These are the activations of a small network on made-up records, seen along a few directions, one row for each record.
Each row is followed by the record's values for the fields P, L, E, Y, W, V.
Not every record has every field; a missing one is left out.
The largest differences between rows may come from other fields.
In the rows, zero is written as 500.
Random noise pushes rows far along 10 fixed directions. That doesn't count. These rows show it; they differ only by the noise:
[467 527 460 560 443 316 412 541 695 419 472 640 562 567 443 614 687 596
 544 465 505 560]
[480 452 709 537 438 487 390 558 490 605 660 591 629 599 560 410 482 486
 619 458 823 591]
[453 491 541 536 426 763 540 407 527 508 473 547 562 405 489 462 283 560
 410 400 496 517]
[685 456 580 486 605 627 509 579 401 584 540 313 467 442 395 248 508 374
 477 294 483 461]
[269 481 519 623 400 649 475 635 373 485 415 532 661 403 568 492 397 695
 366 289 566 445]
[381 609 499 613 492 462 353 553 445 354 453 515 530 576 442 598 587 511
 530 429 429 501]
[542 512 405 432 533 187 403 607 527 443 516 389 449 587 420 431 654 444
 491 524 538 474]
[559 558 606 560 547 649 504 494 484 388 571 548 416 396 389 497 502 401
 579 452 504 486]
[472 565 503 473 447 653 636 456 605 363 512 552 372 288 417 650 398 677
 437 439 501 483]
[609 571 782 459 359 433 544 536 738 528 510 584 686 692 571 544 533 567
 505 487 675 644]
[507 574 521 540 409 475 560 596 750 412 345 561 610 529 436 667 674 761
 419 285 379 557]
[460 493 468 642 610 615 394 523 400 376 624 602 348 309 328 502 590 414
 666 406 508 446]

[458 586 365 564 498 466 373 365 440 453 540 482 348 475 461 665 488 491
 544 544 482 495]
<P:p1 L:l2 E:e2 Y:y2 W:w2 V:v2>
[487 528 401 479 453 237 547 615 436 537 459 336 385 381 604 662 686 648
 322 504 544 419]
<P:p1 L:l1 E:e2 Y:y2 W:w2 V:v5>
[322 440 542 361 476 540 393 716 398 602 489 227 680 811 437 322 517 680
 543 251 641 574]
<P:p4 L:l1 E:e2 Y:y1 W:w1 V:v5>
[608 419 626 631 498 493 464 515 485 726 496 599 685 512 715 331 478 491
 465 436 563 511]
<P:p4 L:l2 E:e2 V:v2>
[538 497 499 571 549 574 524 619 529 429 449 535 551 492 321 421 672 382
 562 416 440 478]
<P:p3 L:l2 E:e2 Y:y2 W:w2 V:v2>
[343 439 528 333 473 713 474 536 288 615 610 305 483 638 509 497 264 623
 566 381 759 544]
<P:p3 L:l3 E:e1 V:v6>
[636 512 543 483 584 360 502 316 626 532 676 651 333 432 473 530 569 343
 641 706 457 572]
<P:p3 V:v5>
[503 586 647 443 510 634 581 688 520 375 395 379 609 552 320 453 578 562
 422 338 522 533]
<P:p2 L:l3 E:e1 Y:y3 W:w2 V:v2>
[398 727 604 475 451 585 475 556 304 275 349 332 597 670 533 439 284 295
 372 583 502 405]
<P:p1 L:l2 E:e2 Y:y3 W:w2 V:v2>
[409 489 548 576 479 711 489 596 547 434 369 582 707 570 402 501 565 559
 574 286 444 546]
<P:p3 L:l3 Y:y1 W:w1 V:v6>
[754 679 725 497 606 444 606 623 522 447 447 306 463 467 387 498 737 438
 396 429 337 512]
<P:p2 L:l2 Y:y2 W:w2 V:v5>
[411 513 229 441 537 580 361 404 406 498 531 309 319 467 427 589 329 648
 502 373 524 480]
<P:p4 L:l2 Y:y2 W:w3 V:v6>
[370 576 260 581 465 250 267 459 511 340 306 514 557 671 450 604 617 459
 468 578 250 489]
<P:p5 L:l3 Y:y1 W:w1 V:v2>
[444 492 414 626 456 582 504 343 473 484 435 684 514 415 658 605 383 476
 468 564 365 453]
<P:p1 L:l3 E:e2 V:v6>
[407 455 546 544 454 523 503 572 528 557 512 547 562 460 482 540 640 588
 522 434 625 552]
<P:p3 L:l1 E:e2 Y:y1 W:w2 V:v5>
[520 483 363 309 508 516 555 473 434 585 442 199 410 625 495 480 448 529
 392 455 363 464]
<P:p1 L:l1 E:e2 V:v3>
[596 396 641 460 428 751 654 408 669 593 528 671 611 457 498 435 356 507
 485 525 576 579]
<P:p2 L:l3 E:e1 V:v2>
[545 394 479 267 485 443 513 580 532 662 633 269 379 642 417 465 573 651
 587 394 696 563]
<P:p5 L:l1 E:e2 Y:y1 W:w1 V:v5>
[384 418 288 516 590 359 324 676 290 356 481 460 510 675 415 314 628 216
 620 580 470 362]
<P:p5 L:l3 E:e2 V:v6>
[435 556 517 256 378 297 649 516 568 436 525 412 405 544 555 675 423 686
 347 724 627 513]
<P:p2 L:l3 E:e1 V:v3>
[678 479 446 472 564 444 605 492 634 561 502 473 342 400 373 572 706 572
 531 411 390 505]
<P:p3 L:l2 E:e2 Y:y1 W:w1 V:v2>
[553 427 484 594 496 515 670 577 561 519 385 632 572 317 602 500 558 503
 389 453 351 400]
<P:p3 V:v6>
[619 417 412 528 468 316 666 566 761 433 345 714 617 400 588 436 618 511
 370 588 367 432]
<P:p4 L:l3 E:e2 V:v6>
[437 567 379 581 504 280 447 582 384 336 467 566 391 321 584 660 605 541
 480 607 517 372]
<P:p4 L:l3 E:e1 Y:y2 W:w1 V:v2>
[619 583 631 455 521 393 464 405 572 542 724 522 322 429 535 576 453 580
 613 549 800 583]
<P:p4 L:l2 E:e2 Y:y3 W:w2 V:v2>
[431 557 643 276 452 682 693 605 419 457 497 261 484 536 524 437 287 620
 400 472 614 470]
<P:p4 L:l1 E:e2 Y:y1 W:w1 V:v5>
[280 472 428 417 492 399 397 667 513 482 536 463 631 789 381 528 682 637
 645 397 496 576]
<P:p3 V:v3>
[518 400 574 624 596 578 405 373 384 632 692 594 427 265 447 360 483 370
 535 545 597 543]
<P:p2 L:l3 Y:y3 W:w2 V:v5>
[451 509 614 606 466 499 570 588 435 369 472 694 571 335 593 457 526 305
 494 646 533 381]
<P:p1 Y:y1 W:w1 V:v5>
[456 603 533 365 441 709 534 448 615 232 366 532 618 775 329 432 357 273
 533 640 322 543]
<P:p5 L:l3 V:v5>
[402 564 383 405 539 451 576 752 536 157 401 452 468 477 302 487 639 527
 503 458 550 403]
<P:p4 L:l3 E:e2 Y:y3 W:w2 V:v6>
[426 338 507 629 475 302 385 472 572 692 627 751 594 502 606 495 650 549
 583 566 545 576]
<P:p2 V:v3>
[377 606 684 513 413 613 522 508 582 363 478 634 652 564 531 540 355 615
 542 503 565 567]
<P:p4 Y:y1 W:w1 V:v2>
[350 310 513 666 467 588 464 589 427 811 487 547 683 440 630 470 597 788
 426 222 484 532]
<P:p2 L:l1 E:e2 V:v3>
[509 724 593 406 465 503 532 391 550 302 540 423 345 628 385 683 415 454
 536 694 483 571]
<P:p2 L:l2 E:e2 Y:y2 W:w2 V:v2>
[608 364 522 517 543 616 638 530 547 658 543 493 426 349 456 488 642 589
 479 370 422 486]
<P:p2 L:l1 E:e2 V:v3>
[492 541 534 612 572 525 390 499 377 471 518 511 496 472 442 415 540 305
 545 517 561 477]
<P:p3 L:l2 E:e2 Y:y3 W:w2 V:v2>
[391 677 661 471 404 512 598 560 396 382 451 448 489 582 676 744 451 576
 435 580 487 448]
<P:p1 L:l1 E:e2 V:v3>

Which values does each new row have?
[497 586 536 635 516 321 502 647 407 506 461 434 407 342 523 699 769 666
 397 370 513 448]
<P:p3 L:l2 E:e2 Y:y3 W:w2 V:v2>
[554 360 243 324 474 178 538 568 659 482 477 485 499 478 456 295 544 405
 411 641 689 426]
<P:p1 L:l3 E:e2 Y:y3 W:w2 V:v6>
[364 586 447 679 551 549 301 432 164 508 451 413 471 561 668 609 408 423
 504 440 291 425]
<P:p1 V:v6>
[533 442 527 463 517 754 543 463 469 661 697 475 328 402 460 631 465 749
 661 254 664 544]
<P:p1 L:l2 E:e2 V:v2>
[381 485 425 485 473 564 542 514 277 418 421 471 516 427 591 420 329 329
 347 644 407 340]
<P:p1 L:l3 V:v3>
[672 483 524 524 477 581 582 422 716 507 574 614 382 398 405 674 656 607
 602 423 531 597]
<P:p5 L:l3 E:e2 Y:y2 W:w2 V:v6>
[308 535 459 456 483 543 556 693 430 270 389 519 611 543 505 408 401 547
 466 476 526 414]
<P:p4 L:l3 E:e2 V:v6>
[319 515 288 502 539 391 299 669 219 373 462 357 473 507 464 406 486 454
 483 473 610 385]
<P:p4 L:l3 E:e1 Y:y2 W:w2 V:v2>
[372 529 461 334 479 290 633 687 505 342 558 489 419 519 521 629 560 670
 529 573 657 440]
<P:p3 L:l3 E:e2 V:v6>
[376 432 306 561 480 643 453 450 596 383 417 753 582 439 448 499 432 523
 554 492 436 475]
<P:p4 L:l3 E:e1 V:v2>
[505 583 760 602 446 637 499 588 365 488 556 574 494 495 644 685 491 530
 580 463 668 486]
<P:p5 L:l2 E:e1 V:v2>
[477 537 452 556 553 342 447 541 571 357 582 594 395 425 401 582 723 452
 606 621 535 495]
<P:p4 L:l1 E:e2 Y:y2 W:w2 V:v5>
[345 440 363 541 400 508 724 657 571 324 397 726 450 155 560 720 587 650
 379 561 492 308]
<P:p1 L:l1 V:v3>
[543 536 552 518 502 698 505 376 425 539 425 488 622 569 635 307 183 350
 417 544 411 463]
<P:p4 L:l2 E:e2 V:v2>
[393 639 379 394 385 241 613 627 765 207 252 571 597 688 419 697 681 582
 431 650 376 478]
<P:p3 L:l2 E:e2 Y:y1 W:w1 V:v2>
[645 444 508 474 562 327 467 450 424 802 507 250 464 491 558 402 601 554
 369 372 350 540]
<P:p3 Y:y1 W:w1 V:v5>
[404 493 315 470 497 506 594 374 537 404 488 577 346 387 480 684 460 584
 479 593 342 464]
<P:p3 L:l3 E:e2 V:v6>
[557 457 323 200 434 334 639 344 653 427 497 386 396 438 408 320 205 363
 255 860 602 467]
<P:p2 L:l3 Y:y3 W:w2 V:v2>
[356 526 447 479 517 720 531 439 521 318 578 602 360 409 263 599 439 517
 683 511 537 489]
<P:p3 L:l2 E:e2 Y:y1 W:w1 V:v2>
